A small network was shown many inputs. Here are its activations along a few directions, one row for each input.
Each table varies a few parts of the input and shows all the possible inputs, shuffled.
Descriptions start from the smaller parts, as in this example, which fits no table here: one of 6 places along a line, together with either a single point or one of 11 places around a ring or (one of 3 separate values, together with one of 5 places around a ring).
Shared parts are said once, and a part with two or three values counts as separate values.
In the rows, zero is written as 128.

Rows:
r1: [148 108 126 127 129 128 140 111 124 138  98]
r2: [119 124 107 133 118 148 116 107 130 134 133]
r3: [ 83 218 175 123 163  59  99 199 222  66 112]
r4: [127 121 143 106 132 144 133 120 100 130 119]
r5: [151 109 116 123 113 120 151 111 123 140 118]
r6: [150 112 120 127 118 120 136 103 120 135 107]
r7: [130 126 136 106 121 135 129 111  96 127 127]
r8: [159 104 124 133 132 115 142 121 120 160 125]
r9: [126 127 112 116 125 137 149 101 125 144 135]
r10: [137 126 119 153 120 143 125 123 109 107 139]
r11: [122 125 121 120 143 144 138 101 126 142 116]
r12: [145 133 127 139 133 131 144 108 101 111 131]
r13: [138 123 116 149 116 144 140 131 112 111 149]
r14: [135 122 126 154 131 152 129 132 113 109 131]
r15: [122 116 124 115 104 146 124 134 107 127 144]
r16: [119 121 104 129 113 149 130 115 133 139 143]
r17: [130 123 133 103 115 136 143 119  99 132 137]
r18: [ 54 204 166 108 161  55  93 178 240  87 109]
r19: [129 110 132 125 123 141 115 146 103 147 151]
r20: [137 117 141 111 136 130 134 131  96 152 144]
r21: [ 58 208 176  95 152  53  88 205 209  80 102]
r22: [133 121 120 125 146 131 139 111 122 164 143]
r23: [144 106 111 139 106 131 118 116 128 130 116]
r24: [122 119 127 119 108 146 111 127 103 122 135]
r25: [153 125 132 145 148 127 149 128 102 136 148]
r26: [145 118 125 159 135 139 130 142 109 131 156]
r27: [145 104 108 135 101 132 132 123 132 135 125]
r28: [141 102 118 139 116 139 121 125 133 133 107]
r29: [142 129 134 140 146 140 147 117 106 114 122]
r30: [125 114 112 139 133 143 120 126 131 158 151]
r31: [ 80 201 174 120 141  42  96 191 235  95  85]
r32: [115 119 113 134 129 156 120 116 134 137 125]
r33: [119 114 133 120 119 154 115 135 108 125 127]
r34: [146 131 124 136 128 132 159 116 104 116 141]
r35: [126 131 115 119 131 136 134  93 121 139 125]
r36: [151  98 116 145 120 127 122 135 129 155 133]
What do these inputs look like to the network?
Answer: one of 4 separate values, together with either a single point or (one of 2 separate values, together with one of 4 places along a line)
The inputs of r10 and r24 match in every part but the choice among 4 separate values. If r25 is changed in the same way as r10 into r24, which row does it become?
Answer: r20
List by row number the other rows that have the choice among 4 separate values in common with r1.
Answer: r5, r6, r8, r23, r27, r28, r31, r36
List by row number the other rows that have the choice among 4 separate values in common with r16.
Answer: r2, r9, r11, r18, r22, r30, r32, r35

Rows:
r37: [174  80 102 148 100 194 143  87  48 142 153]
r38: [121 143 140 124 122 118 111 144 121  97 129]
r39: [119 142 121 134 136 109 122 128 164 148 134]
r40: [184  88 108 141 125 191 165 100  34 150 165]
r41: [130 144 153 120 146 113 133 150 108 102 145]
r42: [129 139 155 138 146 117 129 168 116 112 143]
r43: [ 94 137 124 117 130 141 109 131 152 119 123]
r44: [143 120 132 138 124  98 127 140 169 139  96]
r45: [142 134 117 147 129  98 140 124 176 130 109]
r46: [182  58  81 146 108 157 165  70  76 170 117]
r47: [113 150 136 138 135 134 115 132 129  94 124]
r48: [121 128 136 124 131 109 109 145 156 155 120]
r49: [112 154 145 119 122 127 125 136 117  99 124]
r50: [120 156 158 115 146 120 147 142 104 104 140]
r51: [101 139 116 131 121 130 112 143 160 124 141]
r52: [102 125 130 122 116 130 100 161 153 131 127]
r53: [144 125 129 120 125  93 131 121 161 130  98]
r54: [119 152 128 151 127 124 118 145 137  99 142]
r55: [135 132 123 133 140 108 137 111 168 126  91]
r56: [103 130 128 104 117 126 105 143 144 121 129]
r57: [128 153 141 147 152 117 141 152 125 104 158]
r58: [133 137 132 114 126 100 145 114 155 132  91]
r59: [112 140 127 120 146 119 119 116 156 142 115]
r60: [163  64  91 135 114 170 149  70  66 185 143]
r61: [121 132 132 106 131 104 114 127 147 145 122]
r62: [ 94 141 133  99 117 134 119 135 140 124 123]
r63: [120 137 142 142 122 123 107 162 129 107 127]
r64: [122 152 149 133 160 128 137 139 117  99 140]
r65: [111 144 136 102 132 112 128 120 142 147 115]
r66: [149  62  94 132  96 195 139  81  70 162 155]
What do these inputs look like to the network?
Answer: one of 5 places along a line, together with either a single point or one of 5 places around a ring
The inputs of r46 and r37 match in every part but the place on the line of 5. If r53 is changed in the same way as r46 into r37, which row does it become?
Answer: r38
Change only the place on the line of 5 in r63. List by row number the other rows that result.
Answer: r42, r44, r48, r52
A walk changes only the place on the line of 5. It starts at r57 and steps to r54. List the rest of the walk in order.
Answer: r51, r39, r45

Rows:
r67: [115 106 144 111 135 160 112 146  76 152 147]
r68: [ 78 167 173 123 145  31 108 183 226  98  82]
r69: [106  98 109 116 135 166 103 105 130 168 133]
r70: [176 102 116 165 108 119 120 120 123 123 102]
r71: [138 117 129 146 103 155 109 141  73  93 142]
r72: [127 109 122 132 103 152 123 164  95 136 174]
r73: [ 80 198 195  89 140  83  83 202 199  68 126]
r74: [149 126 116 164 140 133 154 138 120 142 178]
r75: [165  92 106 149 109 114 135 145 145 167 137]
r76: [126 107  95 154 103 159 102  98 127 108 126]
r77: [156  92 129 125 141 126 122 127 126 182 110]
r78: [ 50 218 150 118 130  86  84 171 229 107  91]
r79: [124 123 139  84 111 133 136 113  70 136 141]
r80: [151 138 131 146 149 148 177 102 104 106 125]
r81: [160 135 125 177 139 138 139 114  98  99 145]
r82: [167 106 121 132 118 130 160 107 127 129  83]
r83: [146 142 134 115 147 117 166  87  94 143 143]
r84: [127 119 133 116 114 163 148 128  78  99 122]
r85: [113 118 102  90 109 140 130  72 123 153 125]
r86: [117 110  99 121 114 169 140  86 132 113 108]
r87: [116 102  88 141 103 156 116 121 150 154 160]
r88: [ 87 213 155 118 190  50 112 187 204  72 120]
r89: [162 109 123  99 116 100 150  95 119 165 103]
r90: [138 125 140 141 171 143 142 119 101 158 151]
What do these inputs look like to the network?
Answer: one of 4 separate values, together with either a single point or one of 5 places around a ring
List by row number the other rows that have the choice among 4 separate values in common with r82.
Answer: r68, r70, r75, r77, r89
Change only the place on the ring of 5 in r80. List by row number the other rows that result.
Answer: r74, r81, r83, r90
